M = -294,500,-126,433,-575,376,-297,263,728
M[0]	-294
M[6]	-297
M[-4]	376

m =
[[ 12  23  11  14   2  17  63  15   1 -19 -41]
 [  0 -10 -15  -8 -12  -8 -23  10   4  23  20]
 [ -8  -9 -16  -7 -11 -15 -41   5  -1  17  18]
 [  1  43   5  17   2  22  39  18   6 -48 -54]
 [ 13  14   3   1   0   9  18 -26 -11   0 -17]
 [ 10  11  -2   4  -8  11   9  18   3  -6 -17]
 [-24 -10  18   4  10 -12  -6  25  13 -29   6]]
m[0][0] = 12
m[5][10] = -17
m[3][6] = 39
m[:, 10] = [-41, 20, 18, -54, -17, -17, 6]
m[2][8] = -1
m[6][10] = 6
m[5][5] = 11
m[5][8] = 3
m[1][5] = -8
m[4][3] = 1
m[6][9] = -29
m[4][4] = 0
m[1][3] = -8
m[0] = [12, 23, 11, 14, 2, 17, 63, 15, 1, -19, -41]
m[0][6] = 63
m[:, 1] = [23, -10, -9, 43, 14, 11, -10]
m[1][6] = -23
m[:, 5] = [17, -8, -15, 22, 9, 11, -12]
m[1] = [0, -10, -15, -8, -12, -8, -23, 10, 4, 23, 20]
m[5][4] = -8
m[0][4] = 2
m[4][1] = 14
m[1][8] = 4
m[:, 8] = [1, 4, -1, 6, -11, 3, 13]
m[2][2] = -16
m[1][7] = 10
m[:, 0] = [12, 0, -8, 1, 13, 10, -24]
m[:, 6] = [63, -23, -41, 39, 18, 9, -6]
m[:, 9] = [-19, 23, 17, -48, 0, -6, -29]
m[2][6] = -41
m[3][3] = 17

arr =
[[ 23  56  10   6  12 -11]
 [  4  52  19   1   1 -32]
 [ 20  57  11   5  10 -15]
 [-33   4  20  -9 -21 -45]
 [ 21 -28 -23   6  13  46]
 [ 39  37  -7  10  22  24]
 [ 30  54   4   8  16   0]
 [-19 -57 -12  -4 -10  15]
 [ 28  54   6   8  15  -2]
 [ 36   5 -18  10  22  43]]
arr[0,0] = 23
arr[1] = [4, 52, 19, 1, 1, -32]
arr[:, 1] = [56, 52, 57, 4, -28, 37, 54, -57, 54, 5]
arr[3,3] = -9
arr[7,2] = -12
arr[8,4] = 15
arr[3,2] = 20
arr[7] = [-19, -57, -12, -4, -10, 15]
arr[5,0] = 39
arr[1,0] = 4
arr[7,1] = -57
arr[:, 2] = [10, 19, 11, 20, -23, -7, 4, -12, 6, -18]
arr[8,3] = 8
arr[4,5] = 46
arr[6,3] = 8
arr[4,4] = 13
arr[1,4] = 1
arr[5,5] = 24
arr[2,1] = 57
arr[3,5] = -45
arr[6,5] = 0
arr[1,1] = 52
arr[9] = [36, 5, -18, 10, 22, 43]
arr[0,1] = 56
arr[2,0] = 20
arr[:, 5] = [-11, -32, -15, -45, 46, 24, 0, 15, -2, 43]
arr[8] = [28, 54, 6, 8, 15, -2]

data =
[[6, 6, 6, 5, 6, 6, 5, 5],
 [4, 4, 5, 5, 5, 4, 4, 4],
 [5, 5, 5, 2, 3, 5, 4, 4],
 [8, 8, 7, 7, 7, 8, 7, 9],
 [3, 3, 4, 3, 3, 3, 3, 2],
 [6, 7, 6, 2, 3, 6, 3, 7],
 [4, 3, 4, 8, 8, 4, 5, 4],
 [8, 8, 7, 4, 4, 9, 5, 8],
 [6, 5, 5, 6, 6, 6, 6, 7],
 [4, 5, 6, 3, 4, 5, 5, 5],
 [8, 7, 7, 5, 5, 7, 4, 8],
 [4, 4, 4, 6, 8, 4, 6, 4]]
data[-12][-8] -> 6
data[:, 0] -> [6, 4, 5, 8, 3, 6, 4, 8, 6, 4, 8, 4]
data[-4][0] -> 6
data[-7][3] -> 2
data[6][-7] -> 3
data[2][-4] -> 3
data[11][-8] -> 4
data[:, 5] -> [6, 4, 5, 8, 3, 6, 4, 9, 6, 5, 7, 4]
data[8][-7] -> 5
data[-10][7] -> 4
data[-9][-4] -> 7
data[11] -> [4, 4, 4, 6, 8, 4, 6, 4]
data[-4][6] -> 6
data[:, 1] -> [6, 4, 5, 8, 3, 7, 3, 8, 5, 5, 7, 4]
data[-4] -> [6, 5, 5, 6, 6, 6, 6, 7]
data[:, 3] -> [5, 5, 2, 7, 3, 2, 8, 4, 6, 3, 5, 6]
data[-8][-2] -> 3
data[2][-7] -> 5
data[:, 4] -> [6, 5, 3, 7, 3, 3, 8, 4, 6, 4, 5, 8]
data[-2] -> [8, 7, 7, 5, 5, 7, 4, 8]
data[10][-2] -> 4
data[9][-6] -> 6
data[5] -> [6, 7, 6, 2, 3, 6, 3, 7]
data[9][-7] -> 5
data[3][-6] -> 7
data[:, -2] -> [5, 4, 4, 7, 3, 3, 5, 5, 6, 5, 4, 6]
data[11][-3] -> 4
data[6][-6] -> 4
data[0][1] -> 6
